These are the activations of a small neural network, seen along a few directions. Each row is one input.
In each table, some parts of the input vary, and every possible input appears once, in random order.
A made-up example of a description, with smaller parts first: one of 5 places around a ring, together with either a single point or one of 9 places along a line or (one of 3 separate values, together with one of 4 places along a line).
Shared parts are said once, and a part with two or three values counts as separate values.

Other details of the inputs shift rows strongly along two fixed directions, in all tables alike. That doesn't count.

Rows:
R1: [  5,  -7,   0,  -3, -12,  15,  -3,  -2,  12,   5,  -6,  -9,   1,  -7,  -1]
R2: [ 11,  -4,  -5,   0,   2,  17,   7,  -4,   2,   4, -10,   4,   7, -15,  -1]
R3: [ -6,  -3,   6,  -5,   1,  -2,   0,   2,  -7,   3, -10,  -6,   6, -17,   3]
R4: [ -5,   3,   2,  -6,  -6,   3,   0,   2,   5,   3, -19,  -4,   9,  -6,  -6]
R5: [ -5,  -7,   6,   8, -17,   3,  -5,   4,   8,  -1, -13,  -1,   5,  -2,   6]
R6: [  1,  -6,   0,  -4,  -4,  11,   0,   0,  -1,  -1,   0,  -8,  -3, -21,   0]
R7: [  0, -11,   8,   8,  -4,  -7,   1,   5,  -6,  -8, -12,  -7,  -6, -12,   5]
R8: [-44,  19, -33,  15,  88,   0,  83,  27,  53, -16,  89, -28,  18,  61,  40]
R9: [ -4,  -5,   4,  -4,  -8,   2,  -4,   1,   6,   8, -17,  -5,  10,  -3,   2]
R10: [ 9, -9, -7,  1, -7, 14,  3, -5,  8, 12, -9, -4, 11, -8, -2]
R11: [ 13,   1,  -6,   7,   2, -18, -18, -11, -17, -14,   4,   6,  -4,   0,  -1]
R12: [  0, -35, -42, -83, -31,  33,  77,  43, -95,  30,   6,  34, -61,  78,  32]
R13: [ -1,  12,   8,   0,  -5, -11, -18,  -8,   1,   9,   2,  11,  -7,   6, -20]
R14: [ -1,  -2,  11,   7,  -8,   6,  -1,   7,   0,  -6, -13,   1,   1,  -6,   2]
R15: [  6, -11,   0,  -4,   1,   3,   2,  -2,   0,  -4,  -6, -11, -10, -19,   2]
R16: [ -5,  -6,   8,   7,  -8,   0,  -1,   8,  -7,  -5,  -6,  -4,   1, -15,   4]
R17: [ -2,   9,  13,   3,  -1, -15, -16, -13, -12,   6,   9,   8,  -9,  -2, -10]
R18: [  1,  12,  14,   2,   1,  -9, -19, -10,  -4,   8,   3,  13,  -9,   4, -12]
R19: [  4,  -3,   4,  -5,  -3,  17,   0,  -2,   7,  -2,  -7,  -2,  -3, -14,  -2]
R20: [-19,   6,   2,  15,  45, -18,  21,   3,  32, -13,  17, -26,  14,   3,  15]
R21: [ -2,   0,   9,  -5,   1,   5,   0,   1,   1,   1, -18,   0,   7,  -9,   1]
R22: [ -2,   4,   9,   5,   5, -19, -17, -16, -13,   3,   2,   5, -14,   1, -11]
R23: [ 12,   7,  -2,   5,  -3, -14, -18,  -7, -16,  -9,  10,   9,   2,  -3,   0]
R24: [  3,  -1,  -3,  -4, -10,  15,   0,  -1,  11,   0,  -9,  -7,  -1, -10,  -8]
R25: [  0,  12,  -3,  25,  20, -20, -17,  -9,  33, -15,  27,  -4,  24,  11,   0]
R26: [ -5,   0,   3,   6, -15,   4,  -2,   8,   6,  -5, -15,  -1,   2,  -4,  -3]
R27: [ -3,   4,  12,   0,  -8, -12, -21, -13,   3,  11,   4,  10,  -4,   9, -13]
R28: [ 16,  11,  -2,   6,  -1,  -7, -21,  -4,  -9,  -7,   4,  14,   1,   3,  -2]
R29: [ 14,   9,  -8,   4,  -7, -10, -21,  -1,  -4,  -6,   3,  12,   4,   6, -10]
R30: [  8,  -3, -11,  -1,  -5,  15,   7,  -3,   6,   6, -11,  -1,   9, -11, -10]
Description of these inputs: one of 5 places along a line, together with either one of 2 separate values or one of 4 places along a line.
The inputs of R3 and R21 match in every part but the place on the line of 5. If R16 is changed in the same way as R3 into R21, which row does it become?
> R14
Change only the place on the line of 5 in R10. List by row number the other rows that result.
> R2, R8, R12, R30
Change only the place on the line of 5 in R13. List by row number the other rows that result.
> R17, R18, R22, R27

Rows:
R31: [-71,  26, -38,   5, 114, -12, 116,  49,  49, -26, 116, -29,   2, 124,  60]
R32: [  9,  -1,  -3,  10,   5,  -2,  -2,  -2,  -5, -11,   1,  -2,   0, -17,   2]
R33: [ 12,  11,  -2,   9,   1, -12, -24, -12,  -2,  -7,  14,  15,   1,   5,  -9]
R34: [-6, -2, 11,  5, -4, -4, -7,  4,  6, -8, -9, -8,  0, -7,  3]
R35: [ -5,   0,   9,   0,   0,   6,  -3,  -5,  12,   4,  -5,  -7,  -3, -10,  -7]
R36: [ -6,  -1,   8,   8,   3, -10,  -2,   0,  -4,  -5,  -6,  -5,   0, -14,   1]
R37: [ -2,  15,  11,   8,  -1, -21, -25, -10,  -2,   1,   8,  10,  -1,   8, -12]
R38: [ -4,  -1,   9,   2,   6,  -7,  -2,  -5,  -1,   4,  -2,  -5,   0, -16,   0]
R39: [  7,  -2,  -7,   0,   3,   6,  -1,  -9,   8,   3,  -1,  -6,   5, -13,  -6]
R40: [  2,  -2,   5,   2,  11,  -5,   0,  -7,  -2,   4,  -5,  -4,   2, -15,   1]
R41: [ 10,   2,  -7,   5,  -4,  13,  -3,  -1,  13,  -1,  -2,   0,   7, -10,  -4]
R42: [ -5,   3,   6,  -2,   1,   4,  -1,  -5,   9,   6,  -6,  -5,   4, -12,  -8]
R43: [ 11,   9,  -2,   9,   1, -17, -24, -14,  -2,  -2,  12,  11,   2,   8, -11]
R44: [ 10,   2,  -6,   1,   3,  12,  -2,  -6,   7,  -1,   2,  -3,   4, -15,  -5]
R45: [  5,  14,   7,   8,   3, -20, -23, -13,  -3,   1,   6,  12,   2,  10, -11]
R46: [ -6,  -3,  10,   7, -10,   4,  -6,   2,  13,  -1,  -9,  -6,   5,  -3,  -1]
R47: [ -1,  -1,   3,   5,  -3,   3,  -2,  -1,  10,   2, -12,  -1,  14,  -5,   1]
R48: [  1,   2,   1,   2,  -1,   7,   0,  -2,  15,   7, -12,   0,  10,  -6,  -6]
R49: [ 8, -1, -5,  8, -6, 10, -4,  0,  8, -6, -2,  0, 11, -8,  2]
R50: [ -3,  13,  12,   9,  -3, -18, -28, -10,   1,  -2,   8,   8,  -8,   9, -11]
R51: [ 11,  -2,  -3,   5,   7,   1,  -2,  -6,  -3,  -4,   6,  -3,   0, -19,   2]
R52: [  1,  -1,   3,   4,   4,  -5,  -3,   2,   2,  -5, -13,  -4,   9,  -9,   4]
R53: [  10,  -32,  -28,  -80,  -59,   29,   41,   38, -100,   23,  -16,   38,
  -53,   63,   20]
R54: [  0,   2,   2,  -2,   6,   5,   1,  -8,   7,   6,  -8,  -3,   6, -12,  -6]
R55: [-6,  0,  7,  5, -7,  3, -4,  2, 10,  3, -9, -3, 11, -5, -1]
R56: [ 8, -1, -8,  3, -4,  8, -2, -4, 15,  3, -5, -2,  9, -7, -5]
R57: [  8,  -6,  -4,   3,   8,  -4,  -2,  -9,  -1,   1,   2,  -5,   1, -16,   1]
R58: [-4,  3,  5,  2, -5,  6, -2,  1, 15,  7, -9, -2,  8, -6, -9]
R59: [  -2,  -33,  -11,  -76,  -62,   25,   38,   36, -105,   24,  -19,   38,
  -68,   57,   16]
R60: [ 6, -4, -7,  6, -6,  4, -4, -2, 10, -1, -5, -4, 12, -6,  1]
R61: [-6,  0,  8,  4, -1, -6, -5,  5,  3, -5, -9, -6,  7, -9,  2]
R62: [ -5,  -4,  12,   4,   3,  -5,  -3,  -6,   2,   0,  -1,  -7,  -7, -14,   1]
R63: [  7,  -5,  -4,   9,   5,  -7,  -1,  -4,  -4,  -7,  -2,  -5,   1, -15,   2]
R64: [-4,  0,  9,  4, -7,  8, -4,  1, 19,  4, -9, -5,  1, -4, -8]
R65: [ 10,   0,  -4,   7,   0,   1,  -4,   2,   1, -12,  -3,  -3,   7, -12,   4]
Describe the family of inputs behind these rows.
> one of 5 places along a line, together with either a single point or one of 6 places around a ring
The inputs of R46 and R49 match in every part but the place on the line of 5. If R50 is changed in the same way as R46 into R49, which row does it become?
> R33
Change only the place on the ring of 6 in R61. List by row number the other rows that result.
> R36, R38, R42, R55, R58
Change only the place on the line of 5 in R61. List by row number the other rows that result.
> R34, R52, R53, R65
Which other rows agree with R54 in the place on the line of 5? List them by row number.
> R31, R40, R45, R47, R48, R52
